These are the activations of a small neural network, seen along a few directions. Each row is one input.
In each table, some parts of the input vary, and every possible input appears once, in random order.
A made-up example of a description, with smaller parts first: one of 4 places along a line, together with either a single point or one of 11 places around a ring or (one of 3 separate values, together with one of 5 places around a ring).
Shared parts are said once, and a part with two or three values counts as separate values.
In the rows, 128 means zero.

Other details of the inputs shift rows strongly along two fixed directions, in all tables alike. That doesn't count.

Table:
x1: [140 150 144  98 127 157 164  96 103 132 145  90 140  92 209]
x2: [153 136 156 147 143 128 151 121 122 129 113 111 113 136 115]
x3: [ 83 123  73 116 140 131  98 135 148 100 132 162 126 109 122]
x4: [145 144 162 161 133 125 144 131 129 138 105 127 120 154 101]
x5: [ 98 114 123 145 144 111 105 130 140 121 127 150 114 159 107]
x6: [169 134 172 120 127 135 172 115 113 146 122  92 118 132 142]
x7: [103 111 113 145 120 110  88 161 136 127 121 154 123 139  67]
x8: [132  70 128 180 125  78  83 159 117 144 132 167 122 186  49]
x9: [ 83 101  95 135 121 111  78 121 136 111 143 148 113 139 112]
x10: [173 141 187 173 136 120 152 139 121 143  98 116 112 162  78]
x11: [ 83 101 101 120 121 116  96 118 150 116 140 154 120 138 133]
x12: [144 154 127  89 131 150 148 127 106 138 142 101 153  93 185]
x13: [125 145 122 108 111 151 147  97 136 121 131 121 134 100 181]
x14: [116 107 124 139 120 109 105 163 147 134 113 154 118 148  63]
x15: [ 89 121  72  83 126 132  99 128 147 114 149 149 143 105 166]
x16: [150 166 123  83 127 166 164 118 105 130 148  84 158  68 206]
x17: [104 109 116 148 143 108 102 129 139 116 126 147 105 161  91]
x18: [187 139 200 158 125 125 165 133  99 159 107  87 118 144  97]
x19: [108  84  67 107 123 122 105 105 131 109 162 162 139 110 169]
x20: [119 103  76 117 145 130 121 104 120 106 156 153 138 109 175]
x21: [ 88 123  69  92 118 143 104 125 154 102 140 145 139  94 149]
x22: [ 91 124 111 128 115 123 102 116 133 117 139 142 132 126 141]
x23: [172 144 179 159 148 112 149 177 119 160 101 114 128 170  58]
x24: [ 88 118  79 112 109 137  98  98 155  94 144 150 124  99 161]
x25: [ 81 108 115 164 134  94  81 142 154 117 117 174 113 178  69]
x26: [180 169 165 117 146 158 188 136 109 141 111  87 139 108 140]
x27: [ 84 115  86 137 109 125  78 112 144  99 142 153 123 115 129]
x28: [139 155 137  86 118 160 177  88 122 126 138  97 144  86 219]
x29: [169 155 162 123 124 148 163 143 106 146 116  90 142 111 126]
x30: [156 136 153 126 126 123 143 158 129 152 118 115 135 141 100]
x31: [172 144 179 145 153 114 152 170 114 163 104 115 130 168  81]
x32: [155 145 175 154 113 129 145 131 114 149 112 110 127 142 113]
x33: [146 134 135 109 122 145 156  98 126 125 130 103 124 101 168]
Description of these inputs: one of 3 separate values, together with either a single point or one of 4 places along a line or one of 6 places around a ring.
The inputs of x15 and x12 match in every part but the choice among 3 separate values. If x19 is changed in the same way as x15 into x12, which row does it become?
Answer: x8
Change only the place on the ring of 6 in x18. List by row number the other rows that result.
Answer: x1, x9, x22, x27, x32
Change only the place on the line of 4 in x16. List by row number the other rows that result.
Answer: x7, x12, x29
Change only the choice among 3 separate values in x32. List by row number the other rows that result.
Answer: x4, x13

Table:
x34: [ 78  99  83 136 137  99  70 165 153 121 131 176 127 160  71]
x35: [129 163 110  81 118 169 155 108 130 114 134  97 144  67 193]
x36: [ 70 122  54 121 139 131  81 119 152  84 144 165 130 105 134]
x37: [117 111 140 158 130 106 109 126 138 126 121 140 106 163  91]
x38: [116 133 142 143 128 113 109 155 135 137 114 134 125 153  86]
x39: [180 142 200 156 132 123 172 126 112 155 105 100 116 162 109]
x40: [ 89 102  82 123 116 118  92 112 139 109 150 157 128 119 145]
x41: [169 143 150 105 128 153 181  98 104 139 137  98 143  98 199]
x42: [187 164 167  99 122 161 186 130  95 155 130  74 153  90 176]
x43: [ 85 130  80 105 115 146 112  82 141  95 150 138 128  87 194]
x44: [154 101 168 167 134  95 125 146 119 152 117 131 111 182  68]
x45: [ 65 113  37  85 115 137  76 125 156  92 156 159 143  85 157]
x46: [147 139 164 144 135 119 139 165 137 146  98 125 119 155  68]
x47: [158 152 156 118 124 158 179  88 107 127 129  91 129  95 188]
x48: [ 70 116  69 113 119 135  94  91 154  91 147 160 127 106 173]
x49: [138 126 118 106 129 146 148  94 110 121 147 113 131  97 188]
x50: [ 96 121 121 148 138 105  95 163 151 128 113 157 119 168  62]
x51: [202 167 198 115 136 146 197 143  87 171 116  71 149 119 151]
x52: [129  93 143 169 122  96 105 143 126 137 121 150 113 170  66]
x53: [170 110 187 171 132  95 139 152 115 162 109 127 115 190  65]
x54: [125 141  81  96 143 156 137 112 120 106 148 125 147  77 190]
x55: [ 87 111 114 156 113 101  67 164 153 125 119 160 118 162  51]
x56: [120 126 126 130 126 134 130 100 126 116 132 124 116 120 149]
x57: [189 147 183 128 139 130 175 165 111 164 104 100 134 140  98]
Describe the family of inputs behind these rows.
Answer: one of 2 separate values, together with either a single point or one of 5 places around a ring or one of 6 places around a ring
The inputs of x50 and x34 match in every part but the choice among 2 separate values. If x38 is changed in the same way as x50 into x34, which row does it become?
Answer: x51
Change only the choice among 2 separate values in x48. List by row number the other rows that result.
Answer: x41
Start at x44 and move only the place on the ring of 6, one step at a time. The first step leads to x49. Which rows follow, in order?
Answer: x52, x40, x41, x53
